Each row below holds a small network's activations on one input, seen along a few directions.
Each table varies a few parts of the input and shows all the possible inputs, shuffled.
Descriptions start from the smaller parts, as in this example, which fits no table here: one of 8 places around a ring, together with either a single point or one of 11 places around a ring or (one of 2 separate values, together with one of 6 places along a line).
Shared parts are said once, and a part with two or three values counts as separate values.

Other details of the inputs vary at random and push rows far along three fixed directions, the same in every table; ignore that.

A family of inputs:
r1: 16; -13; 36; -1; 7; 0; 0; -59; 21; -4; -3; -8; 2
r2: 17; 12; -6; 9; -27; 21; 10; -1; -9; 18; -9; -20; -10
r3: 42; 0; -19; 14; -38; -2; 23; -5; 2; -11; 5; -12; 16
r4: -33; -16; 74; -11; 9; -10; -6; -30; 20; -20; 16; 3; -5
r5: 15; -23; 46; 2; 5; -6; 6; -70; 23; 0; -7; -4; -18
r6: 17; 14; -19; 8; -9; 15; 1; -16; -9; 26; -9; -22; -9
r7: 0; -7; -26; -8; 0; -8; 19; 24; 4; -21; -3; 35; -40
r8: -21; 2; -9; -7; 26; -9; -21; 44; -7; -12; 11; 18; 31
r9: -27; -12; -42; -7; 17; -10; 11; 10; -4; 8; -3; 23; -44
r10: -22; 15; 0; -8; 15; -12; -25; 39; -7; -7; 19; 2; 12
r11: 12; -1; -17; 11; -23; 9; 3; -4; -6; 31; -12; -24; -1
r12: 12; 10; -23; 7; -9; 15; 5; -18; -8; 27; -16; -20; -2
r13: 22; 6; 33; 7; -5; 3; -19; -12; 3; 4; 1; -20; 34
r14: -7; -21; -33; -8; 20; -21; 20; -4; 9; -11; -12; 40; -53
r15: -20; 24; -10; -9; 23; 10; -15; 58; -18; -22; 9; 19; 46
r16: -13; 18; 36; -4; 26; 0; -40; 25; -7; -14; 15; -6; 79
r17: -25; -8; 67; -5; 14; -18; -26; -17; 11; -7; 18; -9; 10
r18: 23; -1; -29; 8; -2; 19; 9; -20; -4; 19; -17; -10; 10
r19: -1; -7; -23; -5; 2; -8; 18; 26; 0; -17; -4; 35; -43
r20: 18; 15; -22; 4; -11; 15; 2; -18; -5; 23; -8; -23; -7
r21: -28; 6; -6; -10; 25; 7; -9; 45; -11; -20; 10; 24; 31
r22: -10; 2; 29; 4; -10; 23; -3; -14; -4; 13; -1; -23; 30
r23: -36; -42; 37; -9; 10; -44; 7; -27; 26; -12; 2; 26; -64
r24: -20; 4; -32; -4; -2; 0; 13; 37; -10; -2; -5; 20; -30
r25: 26; 3; -16; 14; -41; -2; 20; -4; -2; 0; 8; -24; 5
r26: 43; 18; -25; 10; -21; 12; -6; 11; -6; 12; -9; -20; 21
Each input here is: one of 2 separate values, together with either a single point or (one of 3 separate values, together with one of 4 places along a line).
Question: Changing only the choice among 2 separate values turns r13 into r17. The same change can be made to r26. Which row results?
Answer: r10
Question: Which other rows does r26 become when the choice among 3 separate values takes its other values? List them by row number.
Answer: r1, r7

A family of inputs:
r27: -3; 2; -26; 0; -6; -5; -6; 24; -5; 17; 0; 0; -6
r28: -13; 36; -24; -6; 13; -2; -29; 80; -23; -13; 13; 3; 41
r29: -35; 29; -35; -10; 22; 14; -19; 68; -27; -4; 15; 13; 45
r30: -14; 4; 11; -12; 33; -16; -13; 13; 3; -26; 14; 31; -1
r31: -4; -32; 51; 2; -10; -13; 19; -53; 20; -13; -1; 0; -3
r32: 14; 1; -2; 5; -20; 16; 9; -2; -1; 2; -6; -6; 24
r33: 13; 26; 2; -1; 10; 16; -19; 15; -11; -2; -4; -15; 52
r34: 5; -14; -39; 9; -15; -16; 16; 2; -1; 18; -10; 1; -45
r35: -27; -29; 43; 0; 3; -13; 10; -47; 14; -7; 2; 1; -11
r36: -28; 6; 7; -15; 39; -14; -17; 8; -1; -13; 13; 25; -9
r37: 18; -15; -35; 9; -21; -22; 21; 8; 2; 3; -9; 8; -39
r38: -30; -18; -9; -14; 36; -23; 1; 2; 12; -19; 16; 36; -43
r39: 12; 4; -11; 2; 3; 13; -8; -14; -2; 20; -11; -10; 19
r40: -37; -16; -3; -20; 37; -27; -1; 6; 10; -15; -2; 37; -47
r41: 35; 1; -25; 14; -25; 32; 15; 14; -11; 20; -26; -5; -9
r42: 5; -33; 48; 2; 9; -19; 6; -61; 25; -12; -5; 3; -2
r43: 2; 3; -9; -1; -7; -3; 18; 7; 0; -12; 0; 18; -25
r44: 35; 9; -24; 11; -31; -2; 9; 4; -5; 11; -9; -8; -26
r45: 2; -5; -47; -3; -7; -19; 4; 48; -4; -5; 1; 27; -27
r46: -2; -29; 33; 0; -5; 11; 12; -32; 10; 16; -17; 3; -37
r47: 46; 11; -50; 9; -15; 16; 15; 2; -5; 9; -9; -10; -3
r48: -23; -8; 54; -3; 5; 7; -6; -36; 10; -10; 19; -16; 22
r49: -42; -16; 4; -15; 19; -35; -3; 21; 9; -13; 6; 28; -53
r50: 36; 2; -4; 18; -38; 16; 7; -34; 2; 31; -6; -46; -4
r51: -24; 10; 67; -6; 13; 9; -19; -5; 5; -24; 13; -11; 59
r52: -25; 17; 68; -5; 20; -4; -37; -8; 0; -3; 25; -20; 47
r53: 32; -10; -11; 9; -32; -4; 16; -15; 8; 5; 0; -14; -26
r54: 32; 26; 6; 8; -2; 31; -25; -2; -9; 10; -5; -30; 84
r55: -8; 4; -37; 1; 23; -5; -4; 14; -10; 5; -3; 10; 1
r56: 24; 7; 1; 11; -37; 30; 18; -36; -3; 29; -25; -37; -3
r57: -14; 21; -3; -3; 4; 11; -3; 13; -12; 1; 6; -1; 8
r58: 16; 7; -2; 4; -18; 18; 12; -3; -1; -5; 6; -14; 19
Question: What is each input in this table made of?
Answer: one of 2 separate values, together with either a single point or (one of 3 separate values, together with one of 5 places around a ring)
Question: Changing only the choice among 2 separate values turns r35 into r31. The same change can be made to r46. Which row results?
Answer: r41
Question: Start at r54 and move only the place on the ring of 5, one step at a time. The first step leads to r33. Which rows follow, in order?
Answer: r30, r47, r42
Question: Which other rows does r39 become when the choice among 3 separate values takes its other values? List them by row number.
Answer: r27, r29
Question: Which other rows does r36 become when the choice among 2 separate values takes its other values? List them by row number.
Answer: r30

A family of inputs:
r59: -28; -18; 49; -8; 10; -2; 1; -26; 11; -20; 10; 7; 14
r60: -13; 22; 20; 0; 9; 28; -16; 8; -15; 1; 8; -20; 69
r61: 18; -30; 34; 2; -13; -13; 20; -37; 26; -13; -11; 16; -39
r62: -4; 29; -21; -7; 27; 2; -29; 44; -18; -10; 20; -3; 61
r63: -47; -15; 61; -11; 19; -33; -16; 6; 18; -31; 31; 17; -2
r64: 40; 4; -10; 10; -24; 17; 17; -20; 2; 15; -21; -9; -17
r65: -1; 6; 35; 3; -6; 21; -4; -14; -4; -6; 6; -20; 56
r66: -25; -25; 36; -17; 27; -22; 1; -17; 18; -25; 6; 35; -43
r67: -20; 20; 20; -1; 17; 29; -20; 5; -15; 10; 3; -21; 64
r68: -16; -9; 1; -3; -2; -26; 4; 33; 4; -17; 14; 14; -24
r69: -39; 9; -30; -16; 50; -27; -22; 56; -8; -26; 26; 41; 8
r70: -16; -17; -37; -4; -8; -30; 22; 22; 5; -1; -1; 28; -83
r71: 23; 29; -59; -1; -3; 15; 4; 59; -21; -1; -7; 13; 2
r72: 1; 25; -1; 7; -1; 34; -7; 4; -18; 17; -4; -27; 56
r73: -18; -16; 39; -7; 27; -18; -19; -35; 14; -9; 12; 2; 11
r74: 32; 2; 17; 11; -13; 6; -6; -34; 6; 6; 1; -29; 38
r75: 39; -11; -18; 13; -20; 10; 10; -55; 7; 34; -24; -31; -19
r76: 20; 8; -13; 4; -3; 17; 3; -10; -4; 24; -23; -8; -12
r77: 0; 7; -41; 4; -15; -5; 9; 23; -9; 18; -6; -1; -40
r78: 19; -3; 19; 13; -36; 3; 6; -29; 6; 18; -5; -30; -9
r79: 9; 27; -89; -2; 7; 13; 1; 67; -28; 9; -16; 24; -27
r80: -33; -27; 17; -11; 10; -19; 15; 6; 12; -34; 12; 38; -18
r81: 50; 3; -28; 15; -31; 6; 11; -17; 1; 13; -12; -20; 12
r82: 9; -19; 0; 7; -29; -5; 14; -39; 9; 28; -19; -17; -56
Question: Changing only one part turns r66 into r79. The same change can be made to r60. Which row results?
Answer: r72
Question: What is each input in this table made of?
Answer: one of 4 separate values, together with one of 6 places along a line
Question: Which other rows does r73 become when the place on the line of 6 takes its other values? List them by row number.
Answer: r62, r69, r74, r75, r81
Question: Which other rows does r61 become when the choice among 4 separate values takes its other values? List them by row number.
Answer: r68, r80, r81

A family of inputs:
r83: 16; 7; 57; 6; -24; -1; -18; -15; 1; -5; 16; -39; 44
r84: 16; 0; -34; -3; 3; 7; 15; -1; 2; 12; -22; 14; -40
r85: -39; 37; 31; -11; 34; 16; -43; 33; -15; 4; 14; -7; 54
r86: -23; 14; 62; -3; 4; 15; -26; -25; -3; 23; 1; -28; 17
r87: 50; 15; -28; 14; -35; 6; 6; 19; -10; 6; -3; -28; 14
r88: -6; -36; -19; -4; 17; -22; 21; -42; 19; 7; -12; 22; -64
r89: -22; -29; -15; -4; 7; -21; 16; -37; 9; 15; -9; 12; -75
r90: 31; 19; -35; 10; -35; 32; 16; 17; -16; 9; -9; -21; 25
r91: -35; 29; -18; -15; 42; 4; -25; 59; -16; -8; 14; 26; 15
r92: -43; -20; 56; -7; -3; -11; 4; -12; 15; -16; 20; 7; -12
r93: -32; -16; 7; -22; 65; -22; -12; 20; 16; -42; 9; 65; -13
r94: 11; 10; -29; -6; 14; -24; -8; 59; -3; -40; 16; 32; 26
r95: 21; 2; -61; 5; 9; 7; 8; -4; -4; 19; -15; 8; -5
r96: 35; -21; 37; 14; -23; 17; 19; -53; 25; -10; -10; -13; 35
r97: 3; 14; -16; 12; -47; 24; 13; 13; -15; 28; -6; -28; -8
r98: 47; -2; 39; 15; -33; -4; 2; -40; 15; -9; -2; -28; 33
r99: -21; -25; 6; 0; -6; -12; 10; -44; 9; 31; -16; -13; -55
r100: 29; 0; -63; 4; 15; 7; 10; -8; -7; 7; -14; 14; -2
r101: -5; -22; -18; 1; -28; -7; 35; -1; 6; -8; -7; 17; -59
r102: -30; -13; 52; -16; 29; -7; -8; 8; -2; -49; 25; 21; 43
r103: 32; 20; -20; 16; -44; 4; 5; 23; -16; 22; 1; -33; 2
r104: 6; 38; -16; 13; -29; 12; -23; 62; -27; 17; 13; -37; 40
r105: 5; -18; 68; -3; 22; 3; -9; -66; 26; -9; -8; 2; 13
r106: -45; -3; -43; -15; 46; -23; -6; 35; -8; -4; 4; 34; -29
Question: Changing only one part turns r91 into r101. The same change can be made to r85. Which row results?
Answer: r92
Question: What is each input in this table made of?
Answer: one of 4 places along a line, together with one of 6 places along a line

A family of inputs:
r107: -21; 33; -11; -2; 6; 14; -34; 75; -27; 8; 11; -15; 53
r108: 24; 30; -64; 8; 0; 14; -6; 22; -23; 32; -19; -15; 19
r109: 21; 15; 11; 21; -50; 34; 5; -17; -14; 35; -2; -55; 34
r110: -52; -5; 16; -21; 43; -23; -13; -4; 8; -23; 27; 18; 6
r111: -13; -9; -77; 2; -1; -4; 27; 25; -17; 15; -3; 17; -35
r112: -15; -16; -78; -7; 18; -37; 30; 57; 5; -36; 11; 68; -51
r113: -31; 1; 45; -16; 23; 6; -3; -16; 10; -33; 14; 13; 15
r114: -10; -23; 50; 2; 10; 2; -15; -50; 14; 15; -6; -25; 30
r115: 29; -22; -25; -1; -5; -3; 32; -25; 16; 0; -27; 35; -96
r116: 28; -7; 46; 13; -37; 0; 3; -57; 12; 26; -20; -36; -15
r117: -12; -5; 49; -6; 20; 1; -7; -20; 9; -16; -8; 17; 7
r118: 29; -27; -34; 1; -2; -18; 22; -46; 17; 23; -20; 11; -86
r119: 49; 16; -29; 11; -38; 16; 10; 31; -12; 5; -9; -18; 30
r120: -23; -21; 25; -13; 30; -43; -27; 15; 16; -38; 28; 33; 12
r121: -26; 3; 47; -6; -5; -7; -9; -18; 10; -10; 20; -14; 2
r122: -44; -19; 39; -16; 37; -5; -9; 17; 10; -28; 3; 37; 3
r123: 42; 40; -34; 11; -22; 22; -14; 27; -20; 31; -7; -32; 3
r124: 43; -17; 36; 21; -36; -7; 18; -64; 16; -2; -2; -37; -4
r125: -18; 34; -11; -2; 10; 39; -10; 49; -30; -5; 11; -2; 73
Question: What is each input in this table made of?
Answer: either one of 4 separate values or (one of 3 separate values, together with one of 5 places around a ring)
Question: Which other rows does r108 become when the choice among 3 separate values takes its other values? List them by row number.
Answer: r116, r117
